These are the activations of a small neural network, seen along a few directions. Each row is one input.
In each table, some parts of the input vary, and every possible input appears once, in random order.
Descriptions start from the smaller parts, as in this example, which fits no table here: one of 4 places along a line, together with either a single point or one of 9 places around a ring or (one of 3 separate values, together with one of 5 places around a ring).
Shared parts are said once, and a part with two or three values counts as separate values.
In the rows, 128 means zero.

A family of inputs:
r1: [150 139 134 101 120 153 146 121 148 110 128 174 142 209 171 165 143]
r2: [156 142 112 107 131  77 129 152 144 135 200 146 125 155  69 112  73]
r3: [ 89 108 125 164 144 159 127 155 106 152 119  60 127  76 115 136 183]
r4: [122 121 118 149  74  34  71 104 133 153 152 145 110 119  65 107 120]
r5: [160 133 133 105 147 170 150 101 113 119 137 179 141 229 135 167 125]
r6: [174 124 120 119 132 191 126 109 120 144  99 149 142 136 169 166 181]
r7: [122 143 158 109 131 147 144 132 131 100 105 127 129  98 167  95  91]
r8: [ 85 133 101 149 153 103 159 157 157 101 143  97 120 162 132 140 125]
r9: [150 140 139 106 112 174 129 128 133 132 122 153 144 173 178 146 176]
r10: [124 143 151 101 138 128 162 124 145  77 109 144 129 135 161 114  60]
r11: [147 141 121 111  97  78 112 178 163 145 189 124 125 101 113  88 120]
r12: [147 143 114 103 104  61 126 173 177 123 192 142 123 136 105 107  91]
r13: [157 115 153 106 113 211 106 124  87 161  98 130 151 121 157 160 207]
r14: [153 118 140 114 101 109  92 173 121 178 172 104 132  48  92 105 147]
r15: [145 129 140 123 152 165 141 113 118 112  83 126 129  60 160 116  98]
r16: [133 138 150 105 167 144 163 103 112  86 117 148 132 154 126 115  41]
r17: [169 127 104 124 118  92 111 158 151 158 170 124 126  63 106 110 127]
r18: [ 83 132 107 158 144 123 145 161 145 122 140  79 120 127 138 121 155]
r19: [121 110 130 142  84 132  91  52 102 145  80 180 126 193 130 160 170]
r20: [128 119 176 113 136 185 120 130  87 131  84 109 136  44 146 110 121]
r21: [ 62 108 105 194 120  78 110  90 117 133  97 103 106 146  91 135 156]
r22: [106 117  89 172 163 138 146 141 135 133 119  79 121  89 130 142 162]
r23: [ 94 130 100 153 181 117 161 137 124 111 150 101 123 181  98 143 107]
r24: [ 96 118 153 142 110 104 107  55 103 111  66 150 112 116 119 110  92]
What is each input in this table made of? -> one of 4 separate values, together with either a single point or one of 5 places along a line
The inputs of r3 and r14 match in every part but the choice among 4 separate values. If r22 is changed in the same way as r3 into r14, which row does it become? -> r17
Change only the choice among 4 separate values in r7. List by row number the other rows that result. -> r9, r11, r18

A family of inputs:
r25: [ 78 101 119 177 156 168 130 125  95 137  71  63 126  77 137 151 188]
r26: [113 127 159 124 145 180 143 111 112 101  60 116 131  73 181 122 114]
r27: [ 88 121 120 154 152 162 164  82 122  90  74 140 127 215 159 174 142]
r28: [175 125 124 114 131 157 121 169 133 159 144 107 137  42 135 122 152]
r29: [144 126 138 106 117 118 121 196 144 148 170  95 132  48 112 107 126]
r30: [ 96 131 105 160 137  53 127 114 133 119 157 123 107 160  65 111  79]
r31: [174 133 135 106 107 135 113 132 139 141 125 148 134  76 149 113 129]
r32: [138 109  97 158 118 125  98 143 126 178 140  95 128  77 107 144 202]
r33: [115 135 115 134 155  98 144 189 147 129 173  74 117  39 103  78  83]
r34: [115 111 124 154 122 170 101 138  96 172 115  83 134  95 128 140 220]
r35: [108 110 112 152 105  85  99 171 136 168 167  82 123  83  84 130 176]
r36: [126 139 150 108 169 191 185 105 127  70  85 149 139 178 191 153  94]
r37: [ 77 108 130 169 129 149 122  85 104 121  50 105 118 110 151 143 165]
r38: [186 146 123  86 135 145 151 128 152 112 147 181 141 182 162 144 106]
r39: [118 143 126 126 131  77 135 153 155 110 154 111 114  73 115  68  58]
r40: [145 134 148  98  93  96 113 159 150 130 151 134 129  82 126  97 102]
r41: [150 136 164 102 112 181 116 126 111 136 102 138 140  92 171 109 147]
r42: [109 118 123 144  80  64  90 134 143 148 147 123 117 117  97 121 152]
r43: [157 149 136  77 121 105 149 156 162 101 171 166 137 186 137 129  79]
r44: [159 135 151  84 112 103 126 143 134 121 161 158 134 134 106 116  73]
r45: [148 131  95 132 120 117 128 104 147 131 141 172 129 217 132 168 154]
r46: [115 120 148 133 171 200 150 150 103 117  80  76 136  39 167 131 137]
r47: [120 135 109 125 107  76 126 133 157 119 166 157 125 222 106 153 127]
r48: [163 135 167  89 131 188 130 109  97 129 113 162 145 145 151 127 118]
r49: [187 132 137  92 127 142 127 116 124 132 135 172 139 128 130 131 100]
r50: [152 128 153 110 137 202 123 164 104 152 121  96 144  59 157 118 170]
r51: [ 82 127 102 174 119  44 115 130 148 129 149 100 101 109  86  91 109]
r52: [ 90 108 134 156 148 158 136  68  92 112  61 129 123 162 129 161 135]
r53: [122 120 125 131  99  73 102 119 127 139 156 148 122 169  77 140 122]
r54: [131 160 115 104 157  85 171 148 167  78 173 141 123 177 125 101  37]
r55: [ 79 119  91 182 144  64 124 167 140 149 169  60 107  75  73 100 134]
r56: [123 131 123 132 121 164 133  97 120 128 118 162 136 235 153 164 172]
r57: [150 117 109 137 112 114 103  90 118 151 129 163 126 163 101 154 149]
r58: [126 126 164 111 165 187 158  93  99  92  71 140 136 125 160 140  86]
r59: [132 146 129 111 149  84 148 136 139 100 163 133 120 124  96  88  29]
r60: [ 94 146  90 153 145  56 151 127 162  98 167 132 111 213  93 124  86]
r61: [162 148 153  86 138 192 156 122 126 109 126 170 148 198 184 141 124]
r62: [113 118 135 146  95 150  93  99 104 156  94 126 128 128 142 132 197]
r63: [137 117 107 150  92 104  90 105 132 160 120 137 122 111 121 136 179]
r64: [125 117 138 134 115 159 107  83  91 148 105 152 133 181 122 150 167]
What is each input in this table made of? -> one of 2 separate values, together with one of 4 places along a line, together with one of 5 places along a line
The inputs of r27 and r37 match in every part but the place on the line of 4. If r47 is changed in the same way as r27 into r37, which row does it become? -> r42
The inputs of r26 and r36 match in every part but the place on the line of 4. If r40 is changed in the same way as r26 into r36, which row does it become? -> r43
Change only the place on the line of 5 in r58. List by row number the other rows that result. -> r44, r48, r49, r59
Change only the choice among 2 separate values in r28. List by row number the other rows that result. -> r32

A family of inputs:
r65: [ 67 114 103 177 112  80  98 145 120 158 142  71 109  95  75 101 159]
r66: [162 150 147  86 141 137 133 199 139 125 165  96 140  55 140  93 103]
r67: [134 126 156 122 167 233 173  95 102 110  82 149 144 165 191 157 140]
r68: [149 150 114  82 122  91 159 129 170  90 171 191 128 229 122 124  44]
r69: [135 136 121 133 142 184 125  80 102 115  62 139 135 163 175 151 165]
r70: [158 131 133 116 125 108 116 156 134 151 163 117 123  32 103  75  88]
r71: [110 123 119 143 131  81 135 170 160 123 145  86 115  37 115 101 100]
r72: [112  97  92 169 114 115  97 124 116 171 125 103 123 125  90 171 207]
r73: [138 121 177  95 138 205 138  90  87 102  57 153 146 143 172 162 124]
r74: [124 116 142 140  93 157 108 100 118 151 101 147 132 148 157 150 197]
r75: [117 145 104 144 122  16 125 119 160 111 194 155 112 216  68 123  80]
What is each input in this table made of? -> either one of 2 separate values or one of 9 places along a line
List by row number the other inputs of the same sort as r68. -> r75

A family of inputs:
r76: [137 130 129  93 160 142 169  88 124  77  86 149 127 160 146 118  39]
r77: [150 132  96  91 107  90 120 216 173 159 196 107 123  60 115  88 124]
r78: [120 106 100 164 136 151 129  93 109 168 145 132 127 190 116 155 184]
r79: [145 122 102 100  68  55  96 149 156 158 173 133 126 109  83  92 106]
r80: [178 139 128 106 115 138  89 125 112 135 125 172 142 175 123 177 156]
r81: [142 164 155 104 110 143 121 119 129 107 127 185 131 211 161 116 114]
r82: [114 128 113 124 174 134 203  96 148  82 112 169 128 225 137 155  67]
r83: [119 114 116 151 107 122 107  74 120 132  67 121 125  99 155 131 172]
r84: [144 114 127 110  86  78 105 180 166 174 188 142 120  52  90  94  97]
r85: [138 127 151 107 170 171 178 113 129  79 107 152 126 103 151 125  29]
r86: [140 113 119 133 122 158 105  87  83 167 112 122 137 122 114 112 168]
r87: [144 111 144 147 132 186 120 117  91 177 126 125 130  66 115 114 161]
r88: [108 129 144 160 152  53 127 160 136 131 173  94 113  47  85  85  64]
r89: [135 141  85 125  75  62  90 163 164 145 182 147 112 144  73 111 116]
r90: [ 98 108  97 180 124 114 131  81 143 135 100 135 114 166 156 172 190]
r91: [105 132  98 174 120 125  99  90 128 129  76 137 111 134 151 150 177]
r92: [123 150 113 116 171 145 165 104 133  75  91 167 117 194 137 135  49]
r93: [124 110 141 167 117 149 120 105 128 140  79 125 122  43 156 132 164]
r94: [135 142 154 113 111 131 159 112 141 113 149 184 139 242 165 138 129]
r95: [130 115  84 135  76  54 124 153 182 145 204 144 117 176  74 133 131]
r96: [134 125 115 155 137 162 130 141 144 130  83  85 133  55 182 126 184]
r97: [153 144 195  89 113 169 135 126 132 116 140 171 134 120 169 105  99]
r98: [ 43  96 125 164 136 135 139 112 115 124 102  99 124 185 120 174 170]
r99: [189 120 146  80 106 134  96 108 105 138 117 157 154 140 126 158 152]
r100: [126 131 101 157 133 162  96 102  93 162 122 136 125 157 111 132 172]
r101: [ 74  99 170 153 125 167 133 137  92 130  81  88 123  60 123 134 142]
r102: [107 140 120 145 135  30 118 126 130 119 157  86 114 105  76  84  75]
r103: [156 168 166  74 131 181 149 159 142 109 148 135 151 127 195 104 118]
r104: [153 128 118 132 152 198 131 153 106 169 129  85 137  77 141 110 181]
r105: [ 68 103 145 136 117 141 118 106  86 122  69  84 128 116 122 133 150]
r106: [141 149 121  94 188 183 190 146 137  68 116 117 145 109 177 123  49]
r107: [154 144 172  78 101 139 126 102 123 109 121 169 142 176 167  99 108]
r108: [190 120 170  89 118 162 110 135 114 149 132 161 144  84 127 162 145]
r109: [196 142 143  74 136 174 123 169 127 143 138 121 153  93 153 159 165]
r110: [ 84 114 144 141 146 181 143 173 107 120  85  49 133  72 149 128 162]
r111: [173 114 127 115 116 127 123 118 125 140 148 167 146 208 129 200 168]
r112: [ 51 120 127 158 131 145 107 120  98 118  78 101 118 152 116 152 156]
r113: [115 142 112 143 172  66 139 197 143 111 181  62 118  55 109  78  92]
r114: [ 94 159 103 167 144  36 112 138 143 108 166 102 101 139  63 103  88]
r115: [ 87 134 103 175 148  29 146 127 164 108 188 102 109 171  61 124 106]
What is each input in this table made of? -> one of 5 places along a line, together with either one of 2 separate values or one of 6 places along a line
The inputs of r106 and r85 match in every part but the place on the line of 5. If r96 is changed in the same way as r106 into r85, which row does it become? -> r93
The inputs of r113 and r115 match in every part but the place on the line of 5. If r103 is changed in the same way as r113 into r115, which row does it become? -> r94
List by row number the other rows that have the place on the line of 5 in common with r81. -> r80, r89, r91, r92, r100, r112, r114
Change only the choice among 2 separate values in r79. List by row number the other rows that result. -> r102
Start at r98 and move only the place on the line of 6, one step at a time. The first step leads to r90. Which rows follow, in order? -> r78, r111, r94, r82
